These are the activations of a small neural network, seen along a few directions. Each row is one input.
In each table, some parts of the input vary, and every possible input appears once, in random order.
A made-up example of a description, with smaller parts first: one of 8 places around a ring, together with either a single point or (one of 2 separate values, together with one of 4 places along a line) or one of 11 places around a ring.
Shared parts are said once, and a part with two or three values counts as separate values.
In the rows, zero is written as 128.

Other details of the inputs vary at random and push rows far along two fixed directions, the same in every table; ignore that.

Table:
x1: [ 66 155 113  43 110 155  87 153 158 142  82 167 107 123  80]
x2: [115 121 131  97 118 118 109 144 125 124 179 124 122 134 147]
x3: [173 137 114 146 115 107 133  95  90 137 153 137 147 130 117]
x4: [ 88 125 109  63 120 150  91 131 183  81 178  61 130 132 211]
x5: [160 111 135 176 118 125 142 102 102 139 114 131 131 114 127]
x6: [164 138 108 141 118 113 131 100  94 142 146 148 143 126 113]
x7: [170 131  98 173 141  96 137  84 106 105 199  83 149 136 188]
x8: [162 103 140 182 126 131 162 117 103 138 104 121 134 125 113]
x9: [ 79 160 116  61 127 127 105 142 161 116 137 128 130 128 141]
x10: [117 118 128 135 134 140 136 143 159 111 123  99 112 119 155]
x11: [131 140 122 122 117 128 112 152 150 114 147 129 118 120 166]
x12: [ 67 122 144  72 133 159 118 174 190 111  85 124 121 124 141]
x13: [154 147  97 172 162 105 144 110 104 140 138 144 140 142 102]
x14: [123 113 122 103 125 158 130 110 133 134 110 113 124 135 105]
x15: [ 77  96 174  63  89 162  98 174 141 152  75 177  89 108  84]
x16: [109 130 156 161 171 102 147 173 156  94 201  87 126 143 204]
x17: [ 92 119 123  98 129 160 113 167 183 111 106 104  96 121 149]
x18: [144 116 148 166 154 111 157 111  65 162 123 158 136 140  60]
x19: [151  88 166 182 120 116 144 120  81 146 130 133 121 121 119]
x20: [160 153 132 146 125 105 145  90  75 155 115 163 150 133  70]
x21: [126 126  99 115 128 116 113 116 153  82 205  55 145 140 225]
x22: [107 136 115 105 149 128 130 129 149 119 139 110 148 141 138]
x23: [174 127  90 189 149 106 147  99  96 134 154 117 130 140 117]
x24: [ 87 150  87  60 117 139  80 161 188  93 177 105 113 129 187]
x25: [122 121 111 102 117 135 110 107 137 114 146  93 130 129 155]
x26: [105 140 116  98 150 129 125 128 152 119 129 114 139 139 127]
x27: [130 132 120 125 109 134 110 150 140 132 120 154 114 114 127]
x28: [159 130 100 165 154 108 150  99 117 114 176  84 137 139 159]
x29: [116  99 148 108 101 153 112 123 140 136  77 132 114 113 116]
x30: [159 116 117 193 135 125 151 127 111 140 113 132 115 123 109]
x31: [114 153 148 117 127 115 127 147 151 108 134 129 130 128 157]
x32: [153 144 152 165 125 105 152 123  97 135 120 156 148 128 120]
x33: [156 101 138 171 147 113 154 109  74 145 154 115 123 142 100]
x34: [165 127 117 187 137 113 136 122 127 113 176  95 134 130 193]
x35: [170 108 145 191 132 130 162 110 104 132 118 114 137 127 120]
x36: [123 110 142 126 112 142 119 128 148 108 133  97 130 119 170]
x37: [124 139  79 128 136 112 104 127 160  80 210  67 127 140 220]
x38: [ 89 108 149  55  81 171  98 157 151 145  53 169 110 105  89]
x39: [160 105 129 176 111 134 131 107  96 162  79 165 117 114  80]
x40: [111 133 141 130 149 126 135 150 162 108 118 115 131 130 149]
x41: [109 154 128  88 127 125 118 127 141 118 147 126 146 137 137]
x42: [149 151 138 164 126 111 134 130  99 160  89 185 125 119  72]
x43: [158 166 131 176 149  86 143 135 123 113 172 129 138 136 172]
x44: [162 149 109 214 175  82 155 141 131 102 182 112 142 138 184]
x45: [ 74  89 152  54  85 186  95 146 167 140  45 141 104 106 106]
x46: [ 61 113 158  57 119 181 113 166 180 134  37 153 113 117  84]
x47: [ 75 166 114  47 126 144  94 151 168 122 124 137 116 132 131]
x48: [121 131  97 113 142 141 123 125 146 118 143  97 113 139 141]
x49: [147  78 173 180 128 132 159 129  74 167  81 157 106 123  59]
x50: [ 72 134 117  50 134 171 104 141 156 155  51 166 108 128  56]
x51: [150 144 153 161 123 112 149 116  88 159  81 184 134 115  70]
x52: [ 97 136 172 123 132 112 131 168 138 117 158 137 116 132 156]
x53: [166 121 127 129 103 130 130  92  80 158 108 166 147 124  70]
x54: [168 119 113 165 138 121 152  88  93 138 132 109 136 138 104]
x55: [124 128  98 121 146 119 131 128 163  82 202  48 138 147 211]
x56: [101 142 109 100 155 129 126 130 153 122 131 120 135 134 130]
x57: [162  98 149 173 120 139 157 106  94 160  60 150 120 119  62]
x58: [125 145  99  94 119 132 102 133 140 121 154 129 126 130 146]
x59: [114 148 152 117 126 122 129 145 150 107 138 128 137 129 160]
x60: [ 92 117 123  39  86 165  92 134 137 149  76 160 122 115  80]
x61: [173 137 132 172 121  96 139 123 123 108 178 114 141 127 179]
x62: [156 153 127 148 130  99 147  99  87 140 146 145 160 140 112]
x63: [108 103 133 104 124 128 109 128 121 122 164  98 117 135 151]
x64: [148 124 147 174 145 124 160 117  96 162  60 176 133 117  60]
x65: [136 131 158 140 124 104 142 113  61 168 119 177 133 135  50]
x66: [169 125 144 163 108 120 140 117 102 133 133 146 142 120 126]
x67: [ 93 143 129 113 146 147 125 166 161 122  94 136 115 121 126]
x68: [122 129  99 108 125 138 106 114 137 116 148 102 121 133 157]
x69: [156 136 124 161 155 115 155  96  99 138 135 130 161 144 103]
x70: [120 122 137 103 103 141 113 142 140 138  97 158 117 108 115]
Description of these inputs: one of 2 separate values, together with one of 5 places around a ring, together with either a single point or one of 6 places along a line.
Question: Changing only the choice among 2 separate values turns x44 into x13. The same change can be made to x43. Which row results?
Answer: x47
Question: Changing only the choice among 2 separate values turns x29 into x25. The same change can be made to x36. Which row results?
Answer: x4
Question: Which other rows does x47 become when the place on the ring of 5 takes its other values? List them by row number.
Answer: x48, x50, x58, x68
Question: Which other rows does x49 become when the choice among 2 separate values takes its other values? List them by row number.
Answer: x33
Question: Start at x53 and move only the place on the line of 6, one step at a time. The first step leads to x60. Which rows follow, in order?
Answer: x3, x6, x58, x24

Table:
x71: [161 127 137 168 138 104 146 109  95 133 164 124 141 137 133]
x72: [158 138 110 150 135 105 137  98  91 136 153 134 137 138 120]
x73: [138 159 136 135 129 106 132 132 100 150 115 181 137 126  88]
x74: [152 116 136 176 138 119 148 124 109 133 131 122 130 128 122]
x75: [ 77 137 119  78 151 137 112 165 189  90 164  85 123 136 189]
x76: [ 71 126 122  36 117 171  93 138 149 153  50 163 109 122  59]
x77: [162 139 104 151 130 110 130 114 123 109 179  99 137 133 170]
x78: [148 124 114 139 118 137 129 105 104 148 102 151 129 125  87]
x79: [ 62 119 121  28  89 167  80 152 189 107 120 115 109 119 157]
x80: [114 125 134  80 101 151 110 109 109 162  82 168 123 127  59]
x81: [151 130 117 170 145 118 147 119 132 115 144 100 138 130 158]
x82: [161 134 106 160 138 115 140 106 113 128 140 124 144 132 130]
x83: [ 97 120 128  92 116 148 102 150 179  93 157  87 115 124 197]
x84: [136 112 142 151 136 138 147 127 113 143  97 137 128 129  97]
x85: [159 102 151 171 119 132 153 107  76 167  76 163 122 122  57]
x86: [ 68 113 137  21  88 173  85 132 137 160  53 173 107 118  56]
x87: [149 117 124 161 134 130 143 120 116 132 113 127 133 121 122]
x88: [109 116 124 113 121 147 113 143 157 117 119 113 114 120 143]
x89: [ 96 126 129 107 139 148 129 152 165 112 115 104 118 127 145]
x90: [129 158 140 153 154  89 139 154 140 103 186 121 139 137 179]
x91: [127 104 151 131 116 131 128 131 118 135 113 128 121 122 120]
x92: [166 102 141 171 109 125 141 100  84 151 106 149 131 119 102]
x93: [ 95 127 126  96 139 132 114 148 158 116 138 111 116 131 145]
x94: [115 148 138 103 112 135 114 149 135 141  89 177 122 114  96]
x95: [138 147  98 136 144 117 133 122 154 102 162  92 141 137 171]
x96: [128 128 133 131 134 108 129 134 134 106 186  97 139 137 174]
x97: [116 147 108 112 140 129 129 118 134 127 121 126 136 134 115]
x98: [167 137 121 189 157  86 155 113 103 111 203  96 145 145 176]
x99: [130 118 124 130 121 131 123 135 142 119 134 108 116 122 156]
x100: [139 133 114 130 129 125 128 104  96 152 111 155 132 133  80]
x101: [147 145 141 173 135 105 140 147 127 116 154 132 136 123 164]
x102: [124 143 119 141 159 111 141 133 148 102 170  92 140 141 167]
x103: [161 100 160 168 113 134 148 102  70 169  75 167 125 122  56]
x104: [157 134 157 190 138 103 158 137  98 143 122 156 136 125 113]
x105: [ 75 130 117  38 100 164  84 152 191 101 136 101 112 122 173]
Question: Describe the family of inputs behind these rows.
Answer: one of 5 places around a ring, together with either a single point or one of 6 places along a line
Question: Changing only the place on the ring of 5 turns x73 into x94. The same change can be made to x100. Which row results?
Answer: x78
Question: Which other rows agree with x81 in the place on the ring of 5? List them by row number.
Answer: x83, x87, x88, x92, x99, x101
Question: Which other rows does x82 become when the place on the line of 6 takes its other values? List them by row number.
Answer: x77, x78, x79, x95, x105
